Each row below holds a small network's activations on one input, seen along a few directions.
In each table, some parts of the input vary, and every possible input appears once, in random order.
Descriptions start from the smaller parts, as in this example, which fits no table here: one of 3 separate values, together with either a single point or one of 11 places around a ring or (one of 4 places along a line, together with one of 5 places around a ring).
Shared parts are said once, and a part with two or three values counts as separate values.
In the rows, 128 means zero.

Other details of the inputs vary at random and push rows far along three fixed directions, the same in every table; ignore that.

Table:
R1: [121  73 127 162  42 149 136 155 133  69  84 135]
R2: [113 132 109 111 112 124 134  98 149 144 146 102]
R3: [139  71  98 120  71 108  92 146 115  87 122 201]
R4: [104 133 172 132 173  97 112 138  77 138 121 178]
R5: [138  87  88 110  75 115  78 140 102  63 131 226]
R6: [117 146 215 192 159 153 170 176 118 128  54  77]
R7: [128 164 111 126 117 139 126 110 152 141 157 113]
R8: [150 136 119 111 137 139 137 103 162 140 160 115]
R9: [110  87  91 157  42 144 110 168 123  62 102 170]
R10: [127 133 168  80 234  70  79 131  70 167 166 239]
R11: [122 150 109 121 119 130 147 113 153 152 133  93]
R12: [130 141 101 106 138 135 118 101 155 131 147 109]
R13: [104 155  96 123 129 132 124 113 147 147 152 106]
R14: [127 146 116 106 114 112 150  93 140 146 141 104]
R15: [134 131 112 104 142 137 121 101 161 145 143 103]
R16: [146 133 108 104 124 110 139 101 151 150 140 106]
R17: [109 141 101 119 127 134 125 113 154 157 147 104]
R18: [119  83 120 159  46 155 120 170 139  75  89 143]
R19: [142 131 103  96 118 124 147 106 156 126 147 111]
R20: [123 159 117 118 114 117 158  95 138 133 136  92]
R21: [126 141 106 106 147 131 132 109 157 130 157 106]
R22: [126 157 109 100 121 115 131 108 144 154 148 117]
R23: [107 159 106 118 125 132 122 115 150 145 150 101]
R24: [148 137  95 130 125 156 127 111 107 147 179  93]
R25: [148 147 113 117 136 140 139 104 157 127 162 115]
R26: [129 136 102 115 134 119 125 106 154 144 146 100]
R27: [126 126 109 148 127 175 147 127 125 146 147  35]
R28: [112 139 204 203 156 161 178 176 123 127  49  68]
R29: [154 136 114 111 129 142 124  96 160 140 151 116]
R30: [138 128 173 137 173  95 129 147  90 135 100 160]
R31: [107 130 160 116 171 100  90 149  89 153 131 191]
R32: [118  86 127 168  48 145 134 156 121  61  87 143]
R33: [141 131 240 212 209 180 189 182  68 156  63  30]
R34: [125 105 132  89 170  68  72 134  79 147 147 231]
R35: [143 127 169 110 182 100 111 132  89 141 116 185]
R36: [114  73 102 165  34 158 123 170 141  68  86 142]
R37: [139 130 167 129 168 112 122 142  92 116 100 167]
R38: [135 129 180 138 175 117 145 154  99 113 100 151]
R39: [150 142 107 123 126 125 129 101 154 142 154 112]
Each input here is: one of 3 separate values, together with either a single point or (one of 2 separate values, together with one of 6 places along a line).
Changing only the choice among 3 separate values turns R33 into R27. The same change can be made to R38. Which row results?
Answer: R21
Change only the choice among 3 separate values in R35. List by row number the other rows that result.
Answer: R15, R29
List by row number the other rows that have the choice among 3 separate values in common with R18.
Answer: R1, R3, R5, R7, R8, R9, R24, R25, R29, R32, R36, R39
A walk changes only the place on the line of 6. It starts at R38 and steps to R37. List the rest of the walk in order.
Answer: R30, R20, R6, R28
